These are the activations of a small neural network, seen along a few directions. Each row is one input.
In each table, some parts of the input vary, and every possible input appears once, in random order.
Descriptions start from the smaller parts, as in this example, which fits no table here: one of 5 places around a ring, together with either a single point or one of 11 places around a ring or (one of 3 separate values, together with one of 6 places along a line).
Shared parts are said once, and a part with two or three values counts as separate values.
In the rows, 128 means zero.

Other details of the inputs shift rows strongly along two fixed directions, in all tables alike. That doesn't count.

A family of inputs:
R1: [143 131 185  36 161 116  72  57  99 112 212 153 178]
R2: [110 147 170 175 139 116 158 111  80 197 106 125 156]
R3: [111  92 101  97 141 137 152 112 135  48 144 129  56]
R4: [114 101 209  68 159 131 153  42 100 111 131 191 164]
R5: [165 107 149 162 125 116 148 105 106 216 110 149 158]
R6: [155 137 155 142 103 106 169 105 110 210 108 132 172]
R7: [ 70 102 216  80 151 142 160  61  81 103 181 163 140]
R8: [137 112 126  88 170  99 143 108 143  39  99 110  71]
R9: [132  98 102 111 151 151 102 110 158  30 105 166 102]
R10: [173 126 187 154 137 100 138 124 114 202 106 124 165]
R11: [143 155 105 187 123 117 139 205 145 125 103  61  70]
R12: [150 187 118 123  95 117 102 116  93 210 176 118 188]
R13: [100 121 109  78 118 127 173 111 140  44 141 114  69]
R14: [ 98  90  90  81 133 134 136 134 165  53 154 138  81]
R15: [106 109 128  74 145 119 126 152 174  41 149 113  88]
R16: [180 152  89 177 106 109 108 192 174 118  78  84 118]
R17: [ 96 172  80 179 106 143 136 221 160 127 103  93 101]
R18: [ 96 137 152 140  86 114 159 146 120 210 168 114 171]
R19: [137 108 145 173 135 105 155 100  86 213 122 126 144]
R20: [135 161  62 145  66 128 129 198 173 138  95  78 116]
R21: [130 106 128  61 131 127 101 143 179  41 129 112 104]
R22: [115 113 162 169 122 154  96 148 113 205 138 140 175]
R23: [159 191  40 182 140 158  58 186 132 133 115 111 106]
R24: [147 135 147 147  79 108 145 112 120 197 131 127 195]
R25: [109 149 172  46 153 145  86  50  85 109 201 176 183]
R26: [119 169  79 168  93 151 111 211 166 128  82  90 116]
R27: [106  99 201  73 136 134 128  48 111  98 156 185 189]
R28: [ 83  98 107 101 160 156 118 146 156  41 142 152  81]
R29: [122  87  90  68 119 142 112 124 170  53 133 137  96]
R30: [ 96 100 118 117 167 158 134 124 126  36 131 144  55]
R31: [121 117 163 194 161 126 136 112  75 203 109 142 143]
R32: [175 183  23 160 113 135  76 175 139 144 127  99 106]
R33: [158 106 141 167 102 119 124 111 117 203 134 143 182]
R34: [142 165  62 171 106 102 172 161 139 135  67  75  85]
R35: [148 116 167 184 151 137 128 117  97 206  97 164 157]
Each input here is: one of 5 separate values, together with either a single point or one of 6 places around a ring.
List by row number the other rows that have the choice among 5 separate values in common with R35. -> R9, R22, R23, R28, R30, R31

A family of inputs:
R36: [113 117 135 128 114 116 160 144 148  86 118 100  98]
R37: [117 131 113 108 141 135  99 146 143 103 131 113  96]
R38: [125 143 140 148 140 140 142 115 117 157 107 134 140]
R39: [116 140 133 140 122 127 129 132 141 155 124 142 162]
R40: [116 105 141 137 106 119 169 134 128 166 135 116 123]
R41: [104 137 125 133 124 130 130 135 117 155 122 129 162]
R42: [128 120  80 101 122 120 130 131 141 104 122 118 118]
R43: [143 120 119 114 132 134 105 150 152  99 109 135 106]
R44: [156 120  97 108 121 135 133 125 142 102 108 128 105]
R45: [109 101 163 147 130 125 149 154 131 159 133 116 121]
R46: [149 117 151 140 140 136 114 139 122 157 118 130 139]
R47: [139 120 105 132 115 141 110 133 141  88 116 144 110]
R48: [132 136 143 139 123 145 132 130 118 153 107 140 150]
R49: [126 140 112 114 115 143 124 141 148  95  98 144 117]
R50: [128 142 129 151 121 145 116 137 109 146 168 130 140]
R51: [127 134 104 114 125 112 123 136 139  86 117 103 128]
R52: [132 141 113 110 143 142 111 161 143  96 148 119 102]
R53: [139 137 111 123 123 108 122 134 164  88 119 115 128]
R54: [141 124 119 130 113 112 131 123 142 166 137 133 153]
R55: [138 158 146 132 115 124 126 139 117 143 160 108 148]
R56: [138 145 115 127 142 102 138 126 125  88 107 117  98]
R57: [151 126 128 125 101 124 128 125 127 165 125 139 143]
R58: [100 152 135 130 118 139 119 131 117 160 133 124 141]
R59: [ 85  80 187  47 151 140 109  31  96  82 201 178 147]
R60: [147 140 117 131 141 122 136 117 138  89 101 108 106]
R61: [116 148 137 145 141 120 145 125 103 157 111 143 132]
R62: [129 121 126 160 122 125 114 124 134 149 141 141 155]
R63: [104  99 119 144 120 137 152 140 140  87 127 123  90]
R64: [ 90 119 125 125 120 138 166 149 147  94 110 123  98]
R65: [121 116 102 111 148 126 110 150 143  98 119 118 117]
R66: [154 134 153 142 118 123 128 124 117 143 115 117 150]
R67: [140 146 122 121 111 131 133 136 119 163 165 122 139]
R68: [133 129 145 146 158 111 126 135 107 161 122 134 122]
R69: [137 123 101 146 145 143 126 113 132  90 111 131  99]
R70: [141 123 116 128 162 136 122 131 143 101 104 122  95]
R71: [120  75 184  33 164 128 148  11 104  94 172 180 144]
R72: [117 118 117 153 124 129 115 128 109 149 138 128 155]
R73: [115 161 136 130 120 146 131 145 117 152 152 131 147]
R74: [125 137 120 121 109 125 121 122 119 171 146 116 133]
R75: [129 129 130 165 140 119 131 118  96 151 129 142 126]
R76: [144 117 136 159 123 144 118 122 110 147 125 138 143]
R77: [122 148 114 111 118 121 113 131 140  91 128  99 107]
R78: [134 120 141 140 139 117 110 142 145 159 135 132 152]
R79: [149 138 152 136 105 116 121 129 126 145 120 124 152]
R80: [140 133 122 136 132 106 146 116 104 167 126 133 124]
The inputs of R75 and R80 match in every part but one. If R59 is changed in the same way as R75 into R80, which row does it become? -> R74
What do these inputs look like to the network? -> one of 5 separate values, together with either a single point or one of 8 places along a line
List by row number the other rows that have the choice among 5 separate values in common with R70. -> R37, R43, R45, R46, R52, R65, R68, R78

A family of inputs:
R81: [149 152 141 189 146 152  57 170 105 208 138 137 178]
R82: [124 172 128 144  95 113 132 159 101 233 157 100 148]
R83: [137  69 105  72 172 111 147  89 166  21  83 136  55]
R84: [133 158 165 221 161 138 113 144  77 200 115 124 138]
R85: [140 130 153 186 132 122 167 137 122 227  71 135 157]
R86: [109 134 105  26 130 147 107 129 193  14 142 137 114]
R87: [158 155 107 167 125 109 113 127  90 229 143 100 159]
R88: [104 115  78  38 141 123 123 103 153  24 165 112  68]
R89: [160 100 147 210 121 108 155 134 119 221  99 138 143]
R90: [ 98 110 158 199  98 120 169 160 117 209  96 123 163]
R91: [125 107 105  33 134 124  90 123 185  13 158 113 101]
R92: [113 105 223  23 124 116 104  74 118 141 207 162 194]
R93: [153 164  36 164  72 157  88 228 199  84  96  77  91]
R94: [116 150 156 183 128 152  70 192 120 208 163 119 171]
R95: [151 189  38 204 109 124 134 187 156  73  34  87  71]
R96: [ 75  63 231  60 152 128 188  58 110 141 155 178 173]
R97: [123 147  62  40 156 144 129  91 147  27 124 152  90]
R98: [149 162  47 199 101 117 154 212 169  76  88  64  52]
R99: [139 140  69  31 152 123 120  97 138  30 130 143  70]
R100: [163 150 102 183 111 118 120 131  95 221 155 127 162]
R101: [129 141 111  65 165 131 153  84 150   4  93 141  79]
R102: [ 73  97 231  79 131 119 160  40  80 111 179 167 182]
R103: [112 134  60  58 139 139 113  87 139  13 123 161  94]
R104: [160 111  90  41 153 122  77 103 172  14 132 127 106]
R105: [141 168   6 172  91 129 126 212 174  98 119  78  58]
R106: [130 101  99  50 121 133  97 126 191   4 169 138 103]
R107: [136  85 216  92 155 108 149  19  80 120 182 177 168]
R108: [179 167 140 145 107 111  86 158 120 220 125 116 186]
R109: [152 161 129 173  94 127  81 149 121 203 117 133 209]
R110: [ 93 104 171 214 150 144 143 181 103 215 115 125 133]
R111: [101 152 175 214 145 139 128 170  84 197 140 106 136]
R112: [126  87 221  89 143 135 144  15  72 118 167 177 170]
R113: [187 168  21 172  90 155  75 208 186  85  70  93  96]
R114: [ 92  51 230 102 202 146 130  47  83 138 148 206 145]
R115: [129 195  53 176 109 131 163 215 172  84  59  62  63]
R116: [156 124 160 177 128 100 158 143 111 231  78 126 139]
R117: [164 150 153 193 132  95 137 122  92 208 112  88 150]
R118: [126 141 162 201  89 135 154 147  95 196 132  97 153]
R119: [134 117  62  60 135 157 113  83 139  16 136 154  78]
R120: [ 76 119 189  35 137 136 146  48  95 149 209 170 181]
R121: [118  94 159 201  92 138 167 157 116 215 108 118 147]
R122: [ 95  32 223  86 142 112 176  55 108 135 181 181 157]
R123: [129 118 149 206 114 118 152 132 113 214  71 142 162]
R124: [132 181  34 163  76 139  88 231 201  82  83  83 106]
R125: [165 105  84  57 139 131  84 107 178   5 143 153 108]
R126: [ 90  37 228  68 156 104 170  51 102 142 170 154 158]
R127: [ 95 158 131 187 135 150 102 173  89 221 171 120 140]
R128: [ 79 129  74  50 120 141 125 106 153  11 148 145  87]
R129: [131  66 104  85 145 149 149  88 164  11  78 164  57]
R130: [ 98  83 233  67 151 100 157  39  81 125 196 134 163]
R131: [164 170 161 177 124  97 146 133  89 212 102 105 146]
R132: [175 197  22 152 111 142  90 215 195  95  58  91 107]
R133: [137 140  55 166 111 114 168 233 183 101  41  74  39]
R134: [119 149 120 175  78 146 126 148 102 220 162 110 157]
R135: [ 96 101 186  75 191 152  95  44  59 141 206 199 162]
R136: [131 164 171 170 105 100 160 158  96 210 126  88 142]
What do these inputs look like to the network? -> one of 2 separate values, together with one of 4 places along a line, together with either a single point or one of 6 places around a ring
The inputs of R88 and R126 match in every part but the place on the line of 4. If R135 is changed in the same way as R88 into R126, which row does it become? -> R114
The inputs of R132 and R97 match in every part but the place on the line of 4. If R109 is changed in the same way as R132 into R97, which row does it become? -> R103
List by row number the other rows that have the place on the line of 4 and the choice among 2 separate values in common with R131. -> R84, R95, R101, R107, R112, R117
Change only the place on the line of 4 in R90. List by row number the other rows that result. -> R102, R124, R128
